These are the activations of a small neural network, seen along a few directions. Each row is one input.
Each table varies a few parts of the input and shows all the possible inputs, shuffled.
Descriptions start from the smaller parts, as in this example, which fits no table here: line(4) and (point or ring(9) or (values(2) and ring(8))).
Shared parts are said once, and a part with two or three values counts as separate values.

Table:
x1: [ -9.2  27.0   8.6  -9.8  14.3   6.6   0.0  -6.2   3.7  13.1  -5.8 -20.6
 -33.9 -34.6  21.0]
x2: [-13.9  23.6  38.6 -15.3   6.3 -17.3   3.1  -5.3  -2.3  10.6  11.4   2.5
 -14.8 -18.6  -0.9]
x3: [ 10.4   6.7  11.2 -33.3   1.6  -8.7  -2.0  19.1  -6.0  13.6   4.5  11.3
  -2.4 -26.6 -18.2]
x4: [  7.3   0.3   1.9  12.8  -9.6   5.4  20.6 -18.0 -41.1 -21.4 -16.1  27.5
 -15.6   4.3 -21.9]
x5: [-15.0 -23.5 -15.4  -9.4  -5.1 -18.2 -17.9  -8.7  -4.0   7.3  -1.4   7.2
 -25.2  -8.5 -25.5]
x6: [ 18.2 -39.8  11.5  31.0  -2.0  -0.2 -10.5  -2.3  53.4  -5.6   9.3  -5.0
  51.3  67.3  24.1]
x7: [ 17.8   7.3 -19.7 -22.4  12.3  19.8  -1.6  16.7   2.3  19.3  -6.2 -13.9
 -17.8 -43.0  -1.5]
x8: [ 32.7  -1.8  14.1  22.7  14.2  29.0   1.0   9.8  68.6   0.6   3.3 -33.8
  44.1  29.8  54.9]
x9: [-19.6  13.1  -0.2   8.2  -8.8  -0.8 -10.6  33.2  24.6  -8.5  29.4 -23.4
  68.9  34.0  37.9]
x10: [ 31.8 -29.7 -12.7  48.0  -9.3   8.0  12.2 -16.9  42.7 -28.3  -6.7  -9.3
  44.1  72.2  24.4]
x11: [-26.7  -9.5   6.7  -1.2   1.1 -22.3 -11.8 -19.9 -12.1   6.2  -1.5   7.9
 -26.2  -2.9 -13.7]
x12: [ -7.2 -10.3  26.0  -4.7  -2.6  -2.8  -0.8  -3.4 -30.6   1.9   0.7  30.4
  -8.9   0.7 -22.6]
x13: [-22.8  -3.0  27.6   2.2   2.2 -13.0  -1.0 -16.8 -21.4   0.4   4.4  22.0
 -21.4   2.3 -11.2]
x14: [ 10.2  -3.5  -9.2 -35.2   1.4 -14.4 -10.3  15.2   5.6  17.0   7.6  -2.7
  -6.4 -32.7 -21.1]
x15: [ 16.4  -8.1 -25.0   4.9  -8.2   4.5  14.6  -8.0 -36.5 -16.8 -19.8  26.3
 -13.9   0.0 -32.2]
x16: [-12.3   1.2 -17.8  16.3  -6.2 -14.2   9.9 -35.1 -22.4 -16.7 -18.0   5.4
 -32.5   0.8 -12.6]
x17: [  1.3  16.1  37.0 -22.2   1.3  -7.3   3.9   8.0 -11.1  12.3   7.4  11.2
  -2.1 -20.7 -11.7]
x18: [-14.4  -3.5 -35.7  43.0 -19.7  12.5   9.5   7.2  -5.8 -38.3   5.4 -10.5
  56.3  63.1  27.3]
x19: [ 15.9 -17.6 -45.8   1.0  -9.2  -1.1   5.9 -12.8 -24.3 -14.3 -16.9  12.5
 -18.8  -5.6 -34.3]
x20: [  1.2 -29.4 -21.7 -16.9  -2.2  -9.3 -15.0   2.7 -13.9   9.2  -0.1  16.0
 -12.0 -10.0 -34.2]
x21: [ 18.0  17.5   0.3 -20.8  12.6  25.9   7.0  20.2  -8.8  16.3  -9.7   0.5
 -13.7 -37.0   1.7]
x22: [  1.7 -19.4  -1.0 -12.8  -1.3  -3.8  -6.4   7.1 -26.1   6.8  -3.0  29.6
  -7.1  -4.1 -32.3]
x23: [-27.5 -14.2 -12.2  27.9 -13.0   4.0 -13.1  22.0   4.9 -14.1  22.2  -6.0
  64.5  58.6  25.9]
x24: [ -5.9   2.6  -3.1 -25.8  -1.0 -23.2 -13.4   3.6  14.7  16.5   6.3 -12.0
 -18.7 -30.4 -14.2]
x25: [ 26.2 -11.9  23.3  14.0   3.6  -5.0  -7.2   8.7  72.2   2.6  16.3 -23.5
  57.7  43.0  34.1]
x26: [ -0.5 -12.1 -40.1  10.1 -11.8  -9.9   3.6 -24.5 -14.7 -14.3 -18.3   3.8
 -30.7  -4.1 -26.4]
x27: [  9.1  26.7  26.3 -11.5  11.7  27.0  12.7   8.8 -13.5  13.4  -6.1   1.2
 -14.2 -31.1   9.7]
x28: [  2.0  12.9 -12.9 -16.0   8.8  10.4  -5.6   5.4  11.6  15.4  -6.1 -22.2
 -32.1 -41.1   8.3]
x29: [ -8.4   7.4   2.8  21.1  -4.6  -4.8  21.1 -31.7 -32.1 -21.1 -12.4  19.2
 -26.8   6.0 -11.2]
x30: [ -5.7  34.2  28.0  -4.3  16.3  16.6  11.7  -4.4  -5.2  11.3  -1.0  -7.1
 -26.9 -28.8  20.8]
x31: [-13.5  24.0 -10.3  18.1   2.4  33.3  -1.4  33.9  20.7  -8.8  14.6 -33.8
  55.9  21.8  57.3]
x32: [-17.5  16.6  18.7 -19.6   4.7 -26.9  -8.1  -7.7   6.7  14.2   6.1 -11.0
 -20.7 -24.2  -1.8]
- The inputs of x26 and x28 match in every part but one. If x16 is changed in the same way as x26 into x28, which row does it become? => x1
- Describe the family of inputs behind these rows. => line(4) and (values(2) or ring(6))
- Which other rows does x23 become when the values(2) part takes its other values? List them by row number. => x6
- Which other rows does x8 become when the values(2) part takes its other values? List them by row number. => x31
- A walk changes only the line(4) part. It starts at x4 and steps to x12. List the rest of the walk in order. => x17, x27

Table:
x33: [ -5.3   7.0  21.3  16.6  -3.1   9.3  11.3   6.0 -19.4 -14.5   7.8  12.7
  36.4  32.2  13.5]
x34: [ 21.2   9.3   5.5  17.1   4.7  19.7  28.9 -23.0 -26.0 -15.7 -20.9  19.1
 -21.7  -0.6  -3.8]
x35: [-25.1   4.6  28.1  25.6  -5.4  -2.5   5.6  -5.1 -10.1 -14.2  10.3  11.7
  23.4  39.4  17.9]
x36: [ -4.5  30.7  39.8 -70.9  21.2 -14.9 -18.0  22.9   5.1  58.6  10.9 -11.3
 -44.5 -88.5 -14.9]
x37: [ 20.6  24.9  40.9 -34.0  28.8   9.1 -20.0  38.9  79.7  44.8  22.9 -47.2
  23.4 -37.9  47.6]
x38: [ 19.2 -26.0 -34.1   8.6  -3.7   9.8 -14.0  17.2  37.5   0.9   5.4 -20.4
  38.9  25.5  11.9]
x39: [-15.4 -17.3 -28.5 -21.9  -6.4 -31.8 -15.8  -9.1 -24.8   6.0  -5.3  12.6
 -31.0 -22.0 -42.8]
x40: [  1.9 -25.5  -1.5  20.5  -5.8 -18.2 -10.7 -10.5  51.2  -4.3  12.0 -18.1
  28.8  40.4  14.5]
x41: [ 30.4 -27.1  10.1  12.6   2.2   0.5  -1.8   4.2  37.6  -0.6   7.3   0.9
  42.8  41.4   6.3]
x42: [ -5.5   8.0  -3.8   9.9 -11.1  18.5   6.3  23.5 -19.9 -16.1   4.7   4.4
  38.2  21.7  12.0]
x43: [ -2.1  14.1 -34.1  17.6   1.7  10.5  17.0 -21.0 -18.4 -17.4 -22.2  -6.8
 -32.0  -8.8   3.9]
x44: [-12.1 -25.7  17.8 -14.1  -3.9 -35.2  -9.3 -21.4 -22.6   7.0  -1.0  36.9
 -36.6  -5.6 -47.8]
x45: [  7.1 -22.1  10.1 -21.5  -2.4 -22.9  -2.6  -9.8 -30.0   7.4  -1.9  39.7
 -23.4 -12.7 -51.9]
x46: [ -4.7 -21.6 -34.7 -24.7  -6.3 -14.0 -13.4   3.8 -29.4   9.1  -3.6  17.6
 -26.5 -29.3 -47.9]
x47: [  2.2   7.3  12.9  24.9   2.5   8.2  21.5 -34.3 -18.6 -15.5 -20.2  16.4
 -34.7   6.6   0.7]
x48: [ -6.1  12.5  -5.0  24.5  -2.8   1.9  16.7 -37.2 -14.2 -19.5 -18.4  -2.6
 -36.3  -0.3   3.0]
x49: [ 10.2  56.8  34.4 -32.4  27.2  28.9  12.9  10.1   9.8  28.1  -4.8 -29.4
 -46.1 -74.4  35.9]
x50: [  7.3 -21.9 -29.1  11.9  -3.8  -8.5 -14.2   4.6  43.5  -1.9   4.9 -23.8
  33.9  32.1  16.7]
x51: [ 21.0   9.5 -18.3   9.7  -3.7  28.4  23.4  -6.7 -27.5 -17.3 -26.0   8.6
 -17.8 -11.6  -4.9]
x52: [-20.1 -20.5   0.0 -14.5  -9.6 -40.8 -14.1 -24.5 -18.5   3.2   0.6  18.1
 -37.3 -12.7 -44.6]
x53: [-29.1  12.9 -19.3  18.0  -7.3   0.7   0.3   8.6 -10.4 -15.7   9.3 -10.0
  25.3  23.8  21.5]
x54: [-33.9  10.4   9.3  26.0 -11.0  -8.5   1.9  -7.2  -4.4 -17.7  14.4  -5.1
  20.7  32.7  20.3]
x55: [  9.0   9.4 -37.8  12.8   0.4  28.2  17.4  -9.8 -25.9 -14.6 -23.7  -4.7
 -25.4 -16.7  -0.6]
x56: [-18.1   7.9 -24.2  13.8  -7.1  18.5   1.6  21.2 -16.7 -13.2   9.5  -6.5
  30.3  16.5  16.3]
x57: [ 30.8 -25.6 -15.3   6.4  -6.1  10.0  -7.4  21.7  37.0  -2.0   4.4  -6.9
  44.5  31.6   5.9]
x58: [ 11.2 -30.8  17.6  20.7  -0.2 -11.9  -7.7  -8.1  45.9  -0.6   8.0  -2.0
  31.3  47.3  11.4]
x59: [  7.6 -20.9 -14.2 -28.3 -11.2 -13.9  -8.3   6.4 -32.0   6.1  -7.4  29.3
 -18.6 -24.2 -52.5]
x60: [-17.8  59.7  52.1 -35.1  22.3  21.0  -7.6  38.5  21.4  29.6  22.8 -33.1
  14.1 -45.8  52.4]
- The inputs of x37 and x36 match in every part but one. If x40 is changed in the same way as x37 into x36, which row does it become? => x52
- Describe the family of inputs behind these rows. => line(4) and (point or ring(6))
- List by row number the other rows that have the line(4) part in common with x49. => x34, x43, x47, x48, x51, x55

Table:
x61: [ 21.5  -6.6 -12.5  -1.8   1.6   7.8  13.6 -18.2 -23.5  -4.3 -23.0  18.3
 -37.9 -19.6 -26.7]
x62: [  5.4 -20.4  -5.7  62.4 -11.7  12.0   9.8 -11.9  30.8 -37.0   3.2  -7.7
  61.9  88.7  39.0]
x63: [-25.9 -12.5 -14.8 -12.1 -14.1 -29.1  -2.1 -21.2 -59.9  -6.8  -8.4  36.0
 -44.2 -17.6 -56.3]
x64: [-18.5  18.7  42.0 -24.8   7.2  -6.1 -12.2  25.7   6.0  22.0  24.3  -3.2
  17.5 -14.4  12.5]
x65: [ -7.9 -14.3 -19.4  54.9 -16.5  13.4   6.0   5.1  12.3 -37.7   9.4  -7.3
  75.0  85.2  36.4]
x66: [  5.9  40.3  15.1  -7.1  17.4  22.2  13.2  -2.5   9.8  10.5  -8.2 -25.1
 -28.9 -40.0  30.8]
x67: [-12.2 -18.8  -2.3  -5.3  -7.4 -32.0   1.6 -39.2 -42.0  -4.1 -15.8  35.2
 -57.6 -13.8 -53.5]
x68: [ -3.6  14.7  56.4 -19.0  12.9 -11.2  -7.6   7.7  26.2  23.4  17.8  -5.0
   5.5 -11.0  15.6]
x69: [ 25.5 -25.8 -10.6  -9.4   3.7  -8.2 -18.8  10.5  54.8  16.9   5.5 -20.8
  19.8   5.8   3.1]
x70: [ -9.2  45.2   1.6 -13.5  12.4  25.8   8.4  15.7  -9.1   8.6  -2.2 -21.9
 -17.8 -43.3  28.1]
x71: [ 11.6 -20.5 -24.5 -15.5  -0.9  -4.7 -22.1  28.0  35.8  14.9  13.2 -18.2
  31.9   2.7   0.1]
x72: [  7.5  -0.1 -25.4  -8.8  -4.6  10.2  10.1   0.2 -41.3  -6.4 -15.9  19.8
 -25.3 -22.8 -29.2]
- The inputs of x66 and x70 match in every part but one. If x67 is changed in the same way as x66 into x70, which row does it become? => x63
- Describe the family of inputs behind these rows. => values(2) and (point or line(5))
